Small tables with named rows and columns. After each table, cells are looked up by row and column.

sobado
         lusuti  mal  pekenu  les  dibo  tabupu  zalek  gep  mave  femiti
bitasez     218  136     100  154   155     212    164  159   136     252
vogo        175  176     143  161   198     184    179  160   156     143
tifu         52  159     124  154    69     199    206  215   169      41
guromun      41  188     188  150   127     186    133  208   159     114

bitasez, dibo -> 155
tifu, les -> 154
bitasez, les -> 154
guromun, mave -> 159
bitasez, lusuti -> 218
bitasez, femiti -> 252
tifu, lusuti -> 52
bitasez, pekenu -> 100
guromun, femiti -> 114
Which row has the largest pekenu? guromun

muvig:
,fiz,ven,fozimo,mufelen,natotel,sugavek,kam,gufupob,dol
fas,95,103,77,83,110,115,97,111,59
gasanib,99,109,74,141,114,98,91,108,86
zes,47,103,114,178,119,117,125,119,84
mip,117,135,216,115,119,123,143,97,172
kir,159,106,75,53,110,113,90,116,94
teborag,34,110,176,160,105,152,171,137,146
tol,43,120,133,218,116,106,131,100,78
pudi,140,114,109,130,104,104,114,126,176
pozinok,105,95,144,231,106,105,108,119,201
fiba,129,123,160,100,113,113,133,103,120
fesagis,112,111,136,182,122,94,119,104,110

tol, natotel => 116
gasanib, fiz => 99
teborag, ven => 110
pozinok, sugavek => 105
fesagis, fiz => 112
gasanib, dol => 86
kir, fozimo => 75
tol, kam => 131
fas, kam => 97
kir, natotel => 110
zes, ven => 103
pozinok, fiz => 105
fiba, mufelen => 100
kir, kam => 90

non.tsv
	zevagu	git	kazotul	kulev	tuv	litaz	nuz	zaku	ramavez	kan
rovo	142	162	167	83	112	181	89	174	77	172
rasubaz	145	183	186	17	143	121	120	219	141	157
vobi	151	131	164	111	149	122	188	134	154	168
pav	151	170	153	106	140	140	151	173	104	108
kazalo	140	130	157	149	156	118	173	128	173	165
gov	164	145	164	102	144	127	187	152	132	157
nir	144	174	143	120	144	142	143	174	106	100
pivune	129	136	151	167	158	123	161	131	172	158
lir	190	217	220	141	100	156	120	219	152	174
zavut	139	168	168	21	134	140	102	192	97	161
vis	143	176	177	14	141	133	113	204	115	157
nukazun	139	129	156	152	157	119	172	128	171	164
pidibe	125	144	144	178	160	126	151	139	174	153
nepige	137	164	166	36	126	156	97	186	85	164

What is the git of gov in non?
145
What is the kazotul of nir in non?
143
What is the nuz of pav in non?
151
What is the litaz of gov in non?
127
What is the tuv of zavut in non?
134
What is the tuv of nir in non?
144
What is the zevagu of pidibe in non?
125
What is the litaz of vis in non?
133
What is the tuv of nepige in non?
126
What is the kan of vis in non?
157
What is the tuv of vis in non?
141
What is the git of kazalo in non?
130
What is the nuz of vis in non?
113
What is the zaku of kazalo in non?
128
What is the kulev of rovo in non?
83

rorog:
|  | razofuz | sim | rupesag | ripiv | fevozu | mezet | mutelam | tad | megeriv | dib |
|---|---|---|---|---|---|---|---|---|---|---|
| piriluv | 23 | 48 | 42 | 81 | 50 | 21 | 62 | 62 | 48 | 67 |
| gom | 88 | 47 | 78 | 37 | 72 | 41 | 62 | 72 | 62 | 76 |
| rov | 37 | 53 | 30 | 47 | 90 | 60 | 42 | 83 | 55 | 46 |
| lakures | 73 | 51 | 79 | 76 | 29 | 87 | 50 | 33 | 43 | 41 |
| pip | 56 | 48 | 43 | 94 | 47 | 35 | 66 | 47 | 60 | 93 |
| dubof | 60 | 33 | 39 | 72 | 72 | 66 | 27 | 57 | 29 | 75 |
| tivuvab | 42 | 62 | 79 | 66 | 23 | 67 | 55 | 40 | 34 | 19 |

piriluv, tad => 62
tivuvab, dib => 19
gom, sim => 47
lakures, megeriv => 43
rov, mezet => 60
gom, rupesag => 78
Which row has the largest mezet? lakures

Table lopi
        fav  sibone  pafarul  lapi  bedo  pizude
kasore  209     165      125   122    94     177
tivum   185     129       61    89   121     247
vog     186     120       60    84   121     254

tivum, fav: 185
tivum, sibone: 129
vog, pizude: 254
tivum, lapi: 89
kasore, fav: 209
kasore, pizude: 177
tivum, pizude: 247
vog, lapi: 84
vog, bedo: 121
kasore, lapi: 122
vog, fav: 186
kasore, pafarul: 125
kasore, bedo: 94

fak
cols = fid, mip, nudi, gazopa
dadisa: [45.653, 44.661, 44.416, 37.676]
midoku: [75.453, 41.956, 40.768, 37.365]
moni: [81.649, 21.362, 21.551, 15.238]
fufakab: [87.314, 32.139, 32.103, 22.603]
nobefe: [28.863, 73.338, 72.131, 63.946]
redi: [61.343, 39.571, 38.922, 30.788]
rir: [63.205, 52.004, 52.294, 62.322]
redu: [78.526, 37.709, 37.136, 28.955]
mudo: [49.397, 39.856, 41.369, 39.395]
mafuror: [94.385, 24.669, 25.597, 15.457]
pob: [53.000, 38.156, 39.476, 35.038]
gek: [66.246, 40.927, 40.023, 31.930]
fem: [27.901, 74.102, 72.940, 65.622]
lizuzeg: [78.540, 36.581, 38.443, 38.871]

pob, gazopa => 35.038
moni, gazopa => 15.238
fem, nudi => 72.940
nobefe, nudi => 72.131
midoku, fid => 75.453
mudo, gazopa => 39.395
pob, nudi => 39.476
fufakab, fid => 87.314
redu, gazopa => 28.955
redu, fid => 78.526
fem, mip => 74.102
Row with the largest gazopa: fem

lateb:
         taluda  furir  gilap  pelaka    vuf   leze   naro  rubiga    zes
sot        14.7   13.9   -9.6   -11.3   27.3  -32.7  -35.5    55.5   54.3
duri      -21.6   11.5  -32.2    -9.0  -19.5   -7.8  -21.4    52.7   91.9
lupusep   -13.1   24.6  -22.5    10.6  -28.5   31.1   37.0   -20.1   37.9
tutonos   -13.0   23.9  -22.4    12.1  -30.6   29.9   36.4   -20.7   36.3
movopov     3.6  -18.3   15.4   -32.7   19.8   -3.3  -28.8    -1.2  -35.2
naf        55.9   28.3    0.6   -53.9   15.0  -28.4  -67.4    24.7  -13.8
vazaru     32.6   14.5   25.5    21.2   18.3   30.5   36.5     2.9   -3.7
rur        -7.0  -11.4   -4.6    33.7  -23.8   36.4   -8.5   -11.7   12.1
puz        32.4   17.1   22.6    21.4   19.8   30.2   34.5     2.2   -1.9
fasa       27.7    6.3   10.0   -64.3   22.3  -14.1  -54.9    -3.1  -34.8
mirak     -15.0   17.8  -31.0    -2.8  -34.2   32.0   16.7    19.3   66.8
vena       28.4   28.5   10.4    25.1   28.7   31.7   24.1    -5.2    5.5
pabodob    32.6   16.4   23.4    21.4   19.3   30.2   35.2     2.4   -2.1

What is the taluda of pabodob in lateb?
32.6
What is the gilap of tutonos in lateb?
-22.4
What is the taluda of duri in lateb?
-21.6
What is the leze of mirak in lateb?
32.0
What is the taluda of sot in lateb?
14.7
What is the rubiga of fasa in lateb?
-3.1
What is the leze of vena in lateb?
31.7
What is the gilap of sot in lateb?
-9.6
What is the pelaka of tutonos in lateb?
12.1
What is the rubiga of vena in lateb?
-5.2
What is the vuf of vena in lateb?
28.7
What is the naro of naf in lateb?
-67.4
What is the pelaka of vazaru in lateb?
21.2
What is the furir of fasa in lateb?
6.3
What is the leze of duri in lateb?
-7.8
What is the leze of rur in lateb?
36.4
What is the leze of tutonos in lateb?
29.9

